These are the activations of a small neural network, seen along a few directions. Each row is one input.
Each table varies a few parts of the input and shows all the possible inputs, shuffled.
Descriptions start from the smaller parts, as in this example, which fits no table here: one of 5 places around a ring, together with either a single point or one of 11 places around a ring or (one of 2 separate values, together with one of 6 places along a line).
Shared parts are said once, and a part with two or three values counts as separate values.
In the rows, zero is written as 128.

Rows:
R1: [109 160 155 116  94  99 187 129  96 192 134 169  45 108  81 121 213 140
  95 151]
R2: [144  94 143  84 172 140  96 180 148 161 106 164 133 133 119 189  67 124
 134  95]
R3: [118 105 113 127 147 148  75 117 160  84 135 122 176 138 168 136  73 121
 164 122]
R4: [132 133 123 140 122 101 188 139  88 126 135 163  82 101  83  91 176 101
 117 132]
R5: [115 116 126 130 148 142  91 122 153  96 132 102 160 135 150 122 100 126
 155 131]
R6: [144  88 145  90 165 122  98 168 135 160 108 161 133 135 134 168  87 132
 125  94]
R7: [137 113 151  89 152 123 120 168 132 163 110 156 120 130 130 158 108 137
 114 102]
R8: [130 142 112 140 129 146  97 122 162 114 125  74 167 158 170 141 103 146
 127 142]
R9: [142  79 127 127 177 140 146 157 108 110 121 149 137 130 123 118 101 101
 138 104]
R10: [137 126 152  99 128 107 137 153 121 174 122 158  89 112 111 141 148 151
 102 109]
R11: [156  69 131 124 173 145 120 171 115 114 109 152 158 137 129 140  68 100
 137  85]
R12: [133 163 113 150  95 122 113  94 146 118 136  81 143 136 151 127 148 149
 119 147]
R13: [120 133 133 140 110 132 111  99 142 113 138 107 142 113 133 104 136 135
 138 136]
R14: [143 107 127 135 141 126 161 147 104 118 133 162 104 109 102 112 139 106
 126 111]
R15: [118 139 140 150 102 113 204 132  60 141 134 150  71 111  68  93 202 112
 112 135]
R16: [123 187 111 153  69 104 140  85 123 131 138  78 127 132 131 101 185 150
 105 162]
R17: [108 202 122 161  57 117 159  69 107 138 143  85  91 145 113 102 220 143
 105 174]
R18: [147  64 121 121 194 161 128 166 125 109 119 152 156 134 131 147  49 100
 150  95]
R19: [126 146 146 105 113  83 165 135 107 181 126 167  64 102  92 113 189 139
  97 135]
R20: [ 88 178 131 152  67 121 160  73 105 119 154 120  93 114 102  87 207 127
 133 169]
R21: [145 131 115 135 144 153  76 111 172 108 108  78 192 156 181 168  58 136
 141 127]
R22: [137 131 100 135 118 157  82 119 168 106 122  98 190 160 183 157  74 136
 136 127]
R23: [119 106 117 122 160 161  77 115 163  84 130 115 182 135 166 147  51 122
 170 119]
R24: [ 99 160 118 145  94 108 141 100 131 115 156 109 116 106 120  86 171 136
 133 167]
Q: The inputs of R3 and R5 match in every part but one. If R6 is changed in the same way as R3 into R5, which row does it become?
A: R7
Q: What do these inputs look like to the network?
A: one of 4 places along a line, together with one of 6 places along a line
Q: A walk changes only the place on the line of 4. It starts at R10 and steps to R14. List the rest of the walk in order.
A: R13, R12
Q: Change only the place on the line of 6 in R4. List by row number the other rows that result.
A: R9, R11, R14, R15, R18

Rows:
R25: [148 137 156  91 120 156 148 159 109 192 100 167 105 155 126 204 110 141
  92  95]
R26: [122 177 134 120  85 167 144 102 110 150 116 118 132 156 150 176 122 156
 107 125]
R27: [127 133 117 181 120 122 202 116  68  98 146 119  97 133  92  81 180  96
 124 145]
R28: [143 188 105 145  83 127 105  88 173 129 127  64 151 154 182 133 147 166
  97 153]
R29: [153 168 108 118  98 130  97 112 161 142 102  93 164 155 178 162 103 158
 101 120]
R30: [100 141 128 127 116  66  91 120 159 123 156 122 106  82 101  82 176 134
 146 166]
R31: [152 118 100 181 137  89 162 130 106  90 141  99 125 124 117  70 170 103
 118 149]
R32: [119 115 122 163 126 178 183 118  71  81 135 131 153 145 122 105 106  91
 143 115]
R33: [ 90 144 118 132 105 115  74  88 189  94 159  99 146  94 149  85 141 139
 165 167]
R34: [146  70 104 147 195 187 104 149 136  70 113  99 213 166 170 144  14  97
 161 101]
R35: [120  92 151  95 159  63  85 163 155 157 138 165  95  81  95 108 157 135
 137 128]
R36: [ 99  85 135  97 174 161  29 134 190  97 137 123 191 129 164 166  30 134
 190 121]
R37: [110 200 118 145  66 160 150  73 123 143 131  89 118 158 153 147 166 164
 104 162]
R38: [175  77 121 141 184  89 158 170  99 122 120 138 111 118 107  91 143 103
 111 105]
R39: [130  83 148  82 159 109  69 166 168 141 122 183 131  93 110 148  92 123
 154  99]
R40: [145 126 120 109 150 176  63 135 178 141  93  88 196 181 199 214  34 158
 127 112]
R41: [178  61 114 128 192 134 143 178 115 108 112 153 146 129 131 126  84  95
 127  80]
R42: [179 128 132  91 138 122 105 167 151 183  87 146 134 146 149 193  93 145
  88  92]
R43: [ 95  99 169  79 138 139 118 154 123 150 133 205 106 102  92 155 110 115
 153 108]
R44: [175 144 138 104 133  75 114 162 139 194  98 125  91 149 130 159 165 155
  72 114]
R45: [152 191 111 134  93  75 128 116 145 162 111  84 106 141 139 128 185 159
  81 155]
R46: [124 196 130 133  80 111 171 105 109 173 121 102  83 142 117 136 195 156
  89 155]
R47: [ 66 134 151 109  97 158 111  96 126 118 144 157 133 101 109 132 121 127
 174 138]
R48: [ 91 106 175  89 139 100 132 150 116 169 139 184  75  83  65 111 163 127
 141 126]
R49: [112 144 103 186 112 165 195  89  83  69 150 104 134 143 136  80 144 101
 137 153]
R50: [156  92  92 165 152 146 133 128 124  67 136 103 178 133 158 101  86 107
 139 111]
R51: [ 71 151 145 125  99 100 135 105 121 135 163 143  85  86  77  91 186 128
 151 168]
R52: [149  78 136 131 165 169 186 164  67 120 113 180 120 137  95 138  94  87
 130  84]
R53: [145 125  88 187 131 135 145 102 135  55 148  76 161 139 168  72 132 109
 133 146]
R54: [147  94 136 143 158 121 200 155  57 132 121 162  85 129  78 102 153  95
 115 107]
R55: [148 155 155 102 114 111 161 147  99 206 101 147  66 146 104 167 169 153
  78 116]
R56: [ 56 153 143 133  86 151 123  72 143 108 167 126 123  94 119 100 158 133
 171 174]
R57: [102 122 121 109 121 117  61 112 176 101 145 129 162 100 144 115  98 134
 167 132]
Q: What do these inputs look like to the network?
A: one of 3 separate values, together with either a single point or (one of 2 separate values, together with one of 5 places around a ring)
Q: The inputs of R52 and R43 match in every part but the choice among 3 separate values. If R49 is changed in the same way as R52 into R43, which row does it become?
A: R56
Q: Change only the place on the ring of 5 in R44. List by row number the other rows that result.
A: R28, R29, R42, R45
Q: Change only the choice among 2 separate values in R45. List by row number the other rows that result.
A: R46

Rows:
R58: [147 135 133 119 129  88 157 154  89 160 107 150  92 133  93 132 162 120
 100 117]
R59: [105 112 162 127 145  90 185 155  84 164 146 163  37  78  32  88 208 117
 129 146]
R60: [111 183 114 151  80  99 176 103 108 126 139 124  99 130 113  84 202 113
 110 172]
R61: [131 132  98 168 118 127 134  89 128  65 149  91 158 116 153  73 132 121
 140 140]
R62: [131 163 135 108 112 110 109 137 134 181 106 118 111 154 124 188 132 155
 106 135]
R63: [115 146 111 160 106 146  85  77 166  90 150  68 163 138 174 123 121 152
 146 154]
R64: [144  95 140  90 158 143  92 162 155 156 111 159 145 133 144 180  69 136
 129  96]
R65: [155  72 139  97 185 123 130 190 123 135 108 173 131 115 105 125  93  99
 129  87]
R66: [ 97 195 135 135  65 121 120  76 136 143 137  93 111 147 146 127 188 159
 115 166]
R67: [131 103 125 114 149 188  88 131 172 107 126 120 187 132 168 160  40 133
 152 106]
R68: [142  71 117 139 162 174 133 133 114  81 129 148 174 131 154 127  60 103
 152  90]
Q: What do these inputs look like to the network?
A: either a single point or (one of 2 separate values, together with one of 5 places around a ring)

Rows:
R69: [138 105 134  99 156 123  92 156 157 149 119 143 137 123 135 160  89 137
 132 113]
R70: [150 128 133 130 121 149 101 114 151 141 120 106 146 142 164 165 106 156
 115 114]
R71: [128 141 134 104 120 132  76 121 168 131 120 110 155 130 153 146 105 151
 131 118]
R72: [104 173 136 123  93  73 153 120 107 164 142 134  60 108  80 108 214 145
 110 161]
R73: [125  92 137 116 148 134 120 154 118 118 130 163 126 111  99 129 108 109
 150 104]
R74: [145  97 123 129 164 123 146 159  98 128 114 143 125 133 109 141 103 111
 130 108]
R75: [123 152 112 156  96 157 137  87 131  99 137 103 156 142 162 121 124 128
 131 142]
R76: [108 156 122 139 108 150 114  96 165  98 140  89 160 121 150  99 123 129
 143 154]
R77: [129 111 114 148 149 129 165 124  93  96 130 125 136 129 130  96 122 109
 134 126]
R78: [118 111 107 140 142 113 135 135 114  86 140 140 137 124 121  88 128  97
 149 134]
R79: [151 100 136 115 147 156 112 160 142 152 117 144 130 147 135 172  96 132
 119 103]
R80: [117 170 148 137  91  96 185 111  92 173 126 136  66 128  98 110 218 132
  93 158]
Q: The inputs of R71 and R70 match in every part but one. If R73 is changed in the same way as R71 into R70, which row does it become?
A: R74
Q: What do these inputs look like to the network?
A: one of 2 separate values, together with either a single point or one of 5 places around a ring
Q: Change only the choice among 2 separate values in R76. List by row number the other rows that result.
A: R75
